Each row below holds a small network's activations on one input, seen along a few directions.
In each table, some parts of the input vary, and every possible input appears once, in random order.
Descriptions start from the smaller parts, as in this example, which fits no table here: one of 2 separate values, together with either a single point or one of 11 places around a ring or (one of 6 places along a line, together with one of 8 places around a ring).
Shared parts are said once, and a part with two or three values counts as separate values.
(in the rows, 128 means zero)

Other details of the inputs shift rows strongly along two fixed directions, in all tables alike. That doesn't count.

A family of inputs:
R1: [128 109 136 119 142 140 135 146 156 129 136 123 130 133 108]
R2: [138 135 132 119 137 148 113 153 137 143 150 153 130 127 139]
R3: [ 98  88 121 134 128 114 181  87 133  67  84  89 163 174  98]
R4: [187 146  32  92 107 147 145 164 119  95 130 163 144 182 169]
R5: [111  85 119 114 107 143 151  84 131  75  90  79 199 173  84]
R6: [185 186 113 116 128 153  61 181  88 184 166 166  87 120 194]
R7: [102  75  97 134 118 118 174  99 131  62  85 101 165 179  94]
R8: [114  67 135 118 128 130 160 109 164  67 102 110 179 160  73]
R9: [122 122 152 124 132 133 122 116 129 133 116 114 143 153 125]
R10: [142 161  81 128 119 145 119 157  97 151 138 157 111 153 176]
R11: [ 86  96 178 150 154 112 106  94 116 125 147  89 129  68  94]
R12: [194 211  97 119 135 135 101 186 107 183 151 177  66 109 177]
R13: [123 130 170 123 141 128 131 121 153 131 122 127 144 131 110]
R14: [ 74  90 232 145 173  96 150  91 177 138 119  89 121  91  59]
R15: [ 73  82 174 145 150 103 109  97 120 142 152  94 137  76 103]
R16: [150 142 143 112 125 137 115 156 147 159 125 147 117 140 115]
R17: [163 155  97 106 102 157  91 160 110 154 127 159 129 174 159]
R18: [122 101 112 115 127 118 198 105 162  66  80  94 159 176  79]
R19: [ 89 146 195 160 183  75 119 135 139 201 164 139  57  40 126]
R20: [101 129 204 146 176  99  91 139 140 192 178 147  88  49 135]
R21: [149 195  97 121  92 141 116 129  85 160 119 146 132 155 158]
R22: [105  85 171 133 168 101 132 128 163 133 145 105 119  93  96]
R23: [120 146 140 126 134 117 158 117 138 119 110 136 132 137 118]
R24: [160 191  90 121 126 128  86 176  83 194 163 178  77 124 209]
R25: [ 89 103 155 160 167  95 138 105 117 108 133 103 104  88 116]
R26: [ 92 164 200 162 161  86 120 134 140 205 138 149  66  65 109]
R27: [109 138 225 156 187 102  89 134 133 183 172 142  79  30 123]
R28: [ 77  83 175 151 159 121 120 114 135 134 143 105 129 107 110]
R29: [134 155 103 135 123 127 113 125  83 131 140 128 115 106 144]
R30: [183 183 122 135  26 152 114 107 151 120  96 143  99 107 209]
R31: [152 155  39 111  85 164 129 138  87 116 126 144 151 177 158]
R32: [146  75 144 136  38 151 148  60 199  35  72  74 167 128 135]
R33: [100 106 139 137 126 142 110 114 112 139 140 112 151 115 116]
R34: [184 122  44  87 103 162 108 166 111 106 136 140 153 197 176]
R35: [143 181  88 125  87 138 108 138  83 159 124 156 128 151 151]
R36: [106  70 110 119 101 140 143  91 128  74  96  90 195 169  76]
R37: [170 152  52 105 107 160 149 161 119 105 125 166 142 178 158]
R38: [121  78 105 131 149 113 182 105 145  35 109 100 156 133  90]
R39: [173 160  62 100  95 151 144 155 122 110 108 171 141 186 145]
R40: [139  65 119 119 151 127 161 118 166  53 112  82 158 141  75]
R41: [ 66 145 190 169 159  81  98 109  93 201 170 129  79  35 136]
R42: [161 168  84 118 123 144 136 171 126 157 134 160 105 145 153]
Description of these inputs: one of 2 separate values, together with either a single point or (one of 4 places along a line, together with one of 5 places along a line).
The inputs of R19 and R22 match in every part but the choice among 2 separate values. If R39 is changed in the same way as R19 into R22, which row does it become?
Answer: R8
Which other rows does R17 become when the place on the line of 5 takes its other values? List them by row number.
Answer: R6, R9, R28, R34

A family of inputs:
R43: [165 155 149 107 145 150  70 170 138 192 152 140  95 120 141]
R44: [194 133  96 103  26 180 105 114 160  99  88 118 168 177 159]
R45: [ 89 158 194 167  94 126  73  78  93 178 134 115 112  72 169]
R46: [146 135  46  98 109 133 154 156 111 109 107 146 142 212 131]
R47: [131 154 102 142 130 125 112 166 117 173 165 172  88  96 187]
R48: [123 175 219 160  97 115 117  94 155 162 113 137  75  70 166]
R49: [159 184 106 133 125 132 104 160  99 157 157 166  91  75 155]
R50: [100 127 157 160 167  85 107 139 121 167 165 141  69  60 143]
R51: [101  98 190 139 178  93 174  96 170  89 110  97 137  96  77]
R52: [ 84  34 161 129 138 131 151 106 191  99 120 101 167 134  82]
R53: [176 137  53 122  37 155 140 107 125  67  87 111 143 149 182]
R54: [110 143 168 154 169  86 117 121 114 167 167 127  82  39 127]
R55: [ 58  55 161 151 170 101 125  91 111 104 138  91 156 122  91]
R56: [162 136  56 103 103 172 115 133  80  87 126 136 186 180 128]
R57: [106 110 211 135 159 111  85 143 156 194 157 135  95  79 117]
R58: [172 154  40  92 106 138 161 140 103 107 105 137 163 203 118]
R59: [112  96 162 134 153 118 182 100 170  58 100 111 150 116  68]
R60: [168 120  47  98 119 164 117 156  74  91 129 111 176 208 145]
R61: [167 156  42 100  95 152 162 144 104  97  98 149 164 193 107]
R62: [110 178 111 131 127 126 123 162 109 203 147 183  92 139 161]
R63: [ 98  62 115 143 167 100 166 109 138  63 125  70 127 112  87]
R64: [109  68 164 111 141 124 143 106 174  86 122  78 171 125  59]
R65: [170 182 150 126 163 128 114 173 131 171 137 154  80 120 160]
R66: [171 173 155 112 114 158  78 165 134 185 154 165 115 102 129]
R67: [ 75 104 151 158  80 107 174  50 143  89  71  78 146 130  98]
R68: [132 178 127 116 140 139  74 146  69 180 167 146 125 115 156]
R69: [159 173 146 122 149 122 112 170 140 169 140 177  81 126 170]
R70: [ 51  49 133 143 148 125 147  92 122  88 137  98 177 146 103]
R71: [166 145  39  99 124 143 153 157 104 112 101 126 142 209 124]
R72: [ 78  68 186 148 166 102 184  97 183  98 122 123 126 117 101]
The inputs of R50 and R55 match in every part but one. If R54 is changed in the same way as R50 into R55, which row does it become?
Answer: R68
Describe the family of inputs behind these rows.
Answer: one of 5 separate values, together with either a single point or one of 5 places along a line
Which other rows does R48 become when the choice among 5 separate values takes its other values? List them by row number.
Answer: R44, R45, R53, R67
Which other rows does R52 become when the choice among 5 separate values takes its other values? List them by row number.
Answer: R47, R62, R70, R72
